A small network was shown many inputs. Here are its activations along a few directions, one row for each input.
Each table varies a few parts of the input and shows all the possible inputs, shuffled.
A made-up example of a description, with smaller parts first: one of 5 places around a ring, together with either a single point or one of 9 places along a line or (one of 3 separate values, together with one of 4 places along a line).
Shared parts are said once, and a part with two or three values counts as separate values.

Other details of the inputs vary at random and push rows far along three fixed directions, the same in every table; ignore that.

A family of inputs:
row 1: [-45.9 -22.2  -9.8   8.4  -6.5 -61.5  31.3 -30.8 -22.7  43.3 -20.3  20.2]
row 2: [-42.3 -17.0  -3.6   8.3  27.3 -25.9 -36.2  23.0   5.6  -1.7 -31.8   9.3]
row 3: [  3.5  17.5  12.6  10.3  10.0  32.5 -44.9  40.4  31.5 -57.6   5.1 -17.6]
row 4: [-32.9  -9.4 -22.6   4.2  26.3 -42.0   0.9   2.9  -0.3  11.5 -20.4  -8.7]
row 5: [  5.4   4.0   7.5   0.1  19.7  37.4 -52.8  33.5  35.6 -49.9   5.1 -12.4]
row 6: [ 18.2   8.6 -26.0 -20.9  -3.9   9.4   4.3   6.2   6.9 -26.1  30.1 -12.0]
row 7: [-55.2 -14.0   9.2  18.1  13.3 -25.7   0.5   2.3 -16.9  36.2 -32.2  19.1]
row 8: [  5.7  -6.1  33.3  57.9   6.4  49.9 -17.7 -12.6  17.0  -7.9  -5.3 -57.7]
row 9: [-41.6 -20.2   0.3   3.3  -3.9 -41.0  33.7  -9.5 -35.2  60.1 -38.9  36.8]
row 10: [ 51.4  23.4 -37.5 -34.6  -9.9   1.0  -2.1  -0.7  -3.8 -39.4  35.4   5.2]
row 11: [ 50.1  17.5 -21.6 -47.6 -16.4 -15.6  31.2 -17.1 -14.5  -5.1  33.6  15.8]
row 12: [ 17.8  10.2  -3.5 -10.5   1.6  29.0 -12.5  24.9  -4.2 -23.6  16.3   5.3]
row 13: [ 44.9  22.4 -10.9 -36.1 -16.3   4.6   1.7  29.3  -4.4 -38.1  27.6  23.5]
row 14: [-31.6   0.3 -21.9   7.6  25.9 -39.8 -17.0   7.2   6.0  -5.9 -21.9 -14.0]
row 15: [  3.4  10.1   6.2  -2.8  16.6  39.7 -49.3  30.0  17.6 -58.8  -3.4 -17.5]
row 16: [-45.0  -7.3 -23.4   1.7  24.2 -47.5   1.3  -0.9  12.5  11.9 -25.2   0.5]
row 17: [ -0.3   5.5 -11.2 -16.5   2.5   7.9   6.8  15.5  -3.6 -11.4  -2.4  24.0]
row 18: [-48.3 -13.6 -21.6  21.3  22.6 -35.8 -19.8   7.7   9.4 -16.8 -18.1  -9.2]
row 19: [ 10.3  -7.4  61.6  42.7 -26.2  60.8  21.2 -20.9  -6.7  57.5  -3.6 -23.1]
row 20: [-30.7 -10.0  -9.1   9.4  23.9 -26.6 -26.4  25.4   0.0  -0.9 -14.1  19.4]
row 21: [ 47.1   9.5 -29.1 -40.7 -13.0  -8.3  25.2 -13.7 -10.8 -26.4  34.0  25.0]
row 22: [ 38.4   7.3 -30.4 -51.0 -35.0 -17.9  56.8 -19.5 -16.5  18.0  38.1  27.2]
row 23: [  1.7   7.9  16.2  13.7  16.7  54.9 -30.9  22.4  17.1 -40.8   5.2 -17.3]
row 24: [ 21.1 -14.5  78.1  39.3 -21.0  63.3   2.5 -28.7  -2.9  47.4  -2.5 -33.3]
row 25: [-40.9 -10.2 -24.0  12.3  17.4 -44.3  -0.8  -6.9  12.1   2.8 -26.5  12.9]
row 26: [-42.8 -10.0  -5.9  16.6  30.8 -19.5 -38.4  29.2  18.2  -8.5 -19.7  11.2]
row 27: [ 28.3   0.2  62.9  48.7 -31.3  48.9  31.4 -47.3   3.1  62.5  -2.8 -57.4]
row 28: [ 37.1   6.3 -27.0 -53.9 -31.2 -18.9  54.5 -23.2 -25.8  15.9  42.0  26.5]
row 29: [ 49.0   3.3 -10.0 -49.9 -19.6  -9.8  28.8  -2.3 -23.5  11.1  36.7  50.9]
row 30: [ 21.3 -11.7  53.7  51.6 -32.9  49.5  28.5 -43.0   2.6  41.7   8.3 -46.2]
row 31: [ 47.1   9.9 -16.1 -54.5 -25.8   5.4  21.8   6.5 -12.3 -10.4  14.2  37.1]
row 32: [-47.2 -16.1 -10.4   0.4  15.3 -62.5  26.5 -22.6 -15.6  47.8 -27.5   8.6]
row 33: [ 26.6 -10.9  50.8  17.1 -37.0  37.6  31.5 -26.5 -28.8  57.7 -15.1 -14.5]
row 34: [  9.2  25.0 -10.5  14.9  24.1  42.7 -66.0  16.3  40.4 -80.8  19.5 -44.7]
row 35: [-44.3  -1.2 -11.1  30.3  13.6 -26.3 -22.3 -13.0  16.5   7.4 -29.2 -12.6]
row 36: [ 11.5  12.8   4.7 -19.2  -8.1  -5.8  -3.3  16.4  -3.6 -22.6   9.7  19.7]
Each input here is: one of 3 separate values, together with either a single point or one of 5 places around a ring or one of 6 places around a ring.
- The inputs of row 6 and row 22 match in every part but the choice among 3 separate values. If row 20 is changed in the same way as row 6 into row 22, which row does it become? => row 26
- Which other rows does row 24 become when the place on the ring of 5 takes its other values? List them by row number. => row 7, row 15, row 23, row 29
- Which other rows does row 12 become when the choice among 3 separate values takes its other values? List them by row number. => row 7, row 19
- Which other rows does row 10 become when the place on the ring of 6 takes its other values? List them by row number. => row 4, row 6, row 8, row 14, row 18
- Which other rows does row 23 become when the choice among 3 separate values takes its other values? List them by row number. => row 9, row 17

A family of inputs:
row 37: [-14.7   9.5 -46.8 -24.9  31.1 -29.4 -36.6  27.9  19.8 -57.1   9.0  12.8]
row 38: [-50.0 -18.4   1.5   1.2   6.7 -51.6   3.1   0.4 -15.2  34.9 -41.3  36.7]
row 39: [ 54.3  17.0 -16.0 -36.1 -17.2  10.7  14.1  -4.1  -9.9 -23.2  35.3   8.9]
row 40: [ 37.8  -6.6  19.3 -23.1 -35.2   2.0  45.1 -20.7 -33.9  50.0   6.5  36.7]
row 41: [  0.8  -1.8  33.3  43.9  -2.5  35.1  -8.8 -12.7  18.9   7.9   1.3 -40.1]
row 42: [-27.1  -8.9  45.5  50.2   5.7  25.2 -18.7   3.6   1.6  27.6 -29.2 -24.6]
row 43: [ -4.4   0.3  -1.1  11.6  11.1  45.2 -23.3  20.2  18.4 -34.1  16.2 -22.1]
row 44: [ 38.1  13.0 -27.1 -40.5  -5.4  -6.7   7.9   7.0   3.3 -25.2  34.9  13.2]
row 45: [-20.6 -11.7  27.2  37.2  -8.2  -4.0  11.9 -28.5 -11.8  42.8 -24.5 -17.6]
row 46: [-36.9  -5.7 -33.6 -20.1   9.6 -72.3  12.2   1.2 -15.6  17.9 -21.0  29.3]
row 47: [ 13.2   5.7  14.2  11.2  -2.5  31.4  -4.8  -8.2   9.5  -5.5   4.8 -28.8]
row 48: [ 26.0   9.0   0.8  -9.2  -5.0  22.5   3.1  -1.1   8.1 -13.6  16.4 -18.1]
row 49: [ -6.9   1.9  22.8  13.7   0.6  22.4 -23.1  16.3   6.2 -11.2  -6.8  -7.3]
row 50: [  6.5  -0.5  25.6  17.6   5.3  32.9 -21.8  14.5   6.8  -3.0  -6.5 -13.1]
row 51: [-20.1   4.3 -45.9 -18.9  27.4 -36.9 -30.5  22.8  18.3 -47.1   1.6  17.4]
row 52: [-61.2 -14.0 -15.3  19.9  20.2 -48.8  -3.5  -2.4   4.3  16.3 -40.5   4.4]
row 53: [ 27.8  14.4 -17.7 -22.4  -2.3  14.4  -1.6   2.2   9.9 -32.6  20.3  -1.5]
row 54: [  4.4   1.5  13.7  21.5  -5.9  11.8   2.9  -8.8   0.5   2.8  -1.5 -19.8]
row 55: [ 33.0  -9.3  -0.5 -32.8 -33.6  -3.7  72.6 -29.3 -39.3  52.3  25.0  33.7]
- What do these inputs look like to the network? => either one of 2 separate values or one of 5 places around a ring or (one of 3 separate values, together with one of 4 places along a line)
- Which other rows does row 48 become when the choice among 3 separate values takes its other values? List them by row number. => row 44, row 46

A family of inputs:
row 56: [-34.9   7.9 -17.8   6.1  10.0 -15.5 -23.3  16.2  -2.0 -42.4 -21.0   3.3]
row 57: [ 35.6   9.0 -20.4 -12.6 -20.1   0.1  43.7 -33.0 -13.0   8.1  25.1 -36.4]
row 58: [ 20.6  10.4  13.2   2.9 -23.3  28.2  -3.4 -13.0  12.9 -25.2   7.2   0.5]
row 59: [  8.2   9.2   4.1  27.7  13.0  33.1 -17.1 -21.9  48.0 -24.6  15.6 -68.5]
row 60: [-52.6 -21.4  32.6  52.8  -7.9 -33.5   6.6 -29.4 -19.9  58.1 -30.7  10.5]
row 61: [-69.1 -26.6  22.9  26.3  13.7 -23.4  10.1  -3.3   5.4  63.3 -46.0   6.6]
row 62: [ -0.2  -3.6  36.3  12.2  -2.2  28.1  -3.1  -3.9 -18.7  29.0 -27.0 -30.0]
row 63: [ 44.9  -6.9  17.3 -30.6 -20.7  11.1  44.8  -6.7 -25.5  45.4  44.7  32.5]
row 64: [ 34.2  10.8  43.6  29.9 -29.4  40.8   7.1  -8.2 -11.7  14.5  -9.5 -36.6]
row 65: [-13.1   9.4  11.8  29.5  28.9   3.0 -70.6  38.1  28.5 -48.5  -3.7 -20.3]
row 66: [-34.7  -8.7  17.6  28.8  -1.0 -39.8  -6.4  -9.0   4.1  33.1 -50.2   8.2]
row 67: [ 25.8  12.7 -59.8 -34.6  19.6 -35.5 -12.5   1.4  18.8 -45.3  52.6  -1.4]
row 68: [ 45.3   7.2  -9.6 -56.2 -13.7  -5.6  16.4   0.0  -6.9   6.5   9.0  34.7]
row 69: [ 45.2   2.7  13.3  -4.8 -37.0  54.7  51.8 -22.8 -28.3  17.5  22.8  -0.2]
row 70: [ -2.0   6.0 -45.2 -59.6   5.2 -24.8  23.0  39.6 -20.3 -20.1   8.0  38.1]
row 71: [-18.3  -5.4 -13.3  19.9  32.5  27.1 -49.4  31.2  25.2 -56.7  18.7  -2.9]
row 72: [-49.1 -14.7 -59.9 -38.6  10.6 -71.2  23.0   2.9  -6.0   2.7 -18.9  74.0]
row 73: [ 14.1   1.9  13.2   0.9  21.7  23.1 -40.6  21.8   9.3 -15.5   3.2 -12.0]
- The inputs of row 60 and row 56 match in every part but one. If row 67 is changed in the same way as row 60 into row 56, which row does it become? => row 57
- What do these inputs look like to the network? => one of 3 separate values, together with either a single point or one of 5 places around a ring
- A walk changes only the place on the ring of 5. It starts at row 66 and steps to row 58. List the rest of the walk in order. => row 72, row 61, row 68

A family of inputs:
row 74: [-38.0 -11.8 -26.4 -10.2   7.8 -44.3  12.3  10.0 -11.8  10.4 -14.4  33.3]
row 75: [ 33.2   4.4   5.2 -19.4 -19.4   3.7  22.6  -9.2 -10.1  17.5   4.8  16.4]
row 76: [ 32.8  14.3   0.1 -10.5 -11.1  24.2  -2.7   8.4   1.7 -24.5  13.2   4.0]
row 77: [ 21.3   5.7  -0.2 -15.5 -18.1  10.9  13.9  -5.4  -5.2  -7.5  14.1  17.0]
row 78: [-23.1  -6.1 -11.4  -5.1   4.0 -52.5   0.5   1.2 -12.1  21.6 -21.9  34.6]
row 79: [-28.3  -8.3  33.7  71.2   2.4  27.2  -4.7 -34.8  16.0  21.4 -18.3 -72.5]
row 80: [ -7.2   0.3  -7.9 -15.5   2.0 -38.0  -0.5   6.5 -16.3   8.8 -13.5  24.2]
row 81: [ 27.9   7.0   2.4 -14.9  -6.5  29.5   6.0   8.8   8.4 -14.6  23.9  -2.7]
row 82: [-15.2 -17.1  20.0  17.6 -11.6   9.7  30.3 -18.6 -25.4  45.3 -12.2  -0.3]
row 83: [-28.6  -5.4   9.2  25.7  26.8  21.8 -40.6  20.8  15.2 -17.5  -6.4 -23.1]
row 84: [ 16.5  -5.3  16.5 -15.3 -27.3 -16.7  41.3 -21.0 -29.9  53.6 -13.5  17.8]
row 85: [-27.0  -0.3 -15.0   2.7  26.3 -12.2 -34.3  30.4  17.9 -29.2   1.2   3.9]
row 86: [ 34.3  11.4 -18.5 -12.3  -1.6  13.4   5.8 -12.2  14.9 -24.7  29.7 -27.7]
row 87: [ 30.9   4.9  -4.5 -21.7  -1.4  33.5   4.0   9.4   2.1 -15.2  24.4  -0.2]
row 88: [ 33.3   8.6   3.1 -19.0  -9.2  27.8  -1.3   1.9  11.8 -19.4  21.5   3.6]
row 89: [-14.1  -1.5  40.5  39.6  -9.9  22.7   0.0 -10.7  -6.6  26.0 -26.6 -30.3]
row 90: [-23.0   4.9 -31.5  10.4  36.4 -26.6 -37.6   7.2  26.0 -41.8   2.1 -24.7]
row 91: [-25.9  -5.6 -15.4  -7.8  10.4 -34.2 -15.0   7.4   3.3 -10.1  -8.1  26.9]
- The inputs of row 80 and row 84 match in every part but one. If row 85 is changed in the same way as row 80 into row 84, which row does it become? => row 81
- What do these inputs look like to the network? => one of 3 separate values, together with either a single point or one of 5 places along a line
- Which other rows does row 89 become when the place on the line of 5 takes its other values? List them by row number. => row 74, row 76, row 77, row 82
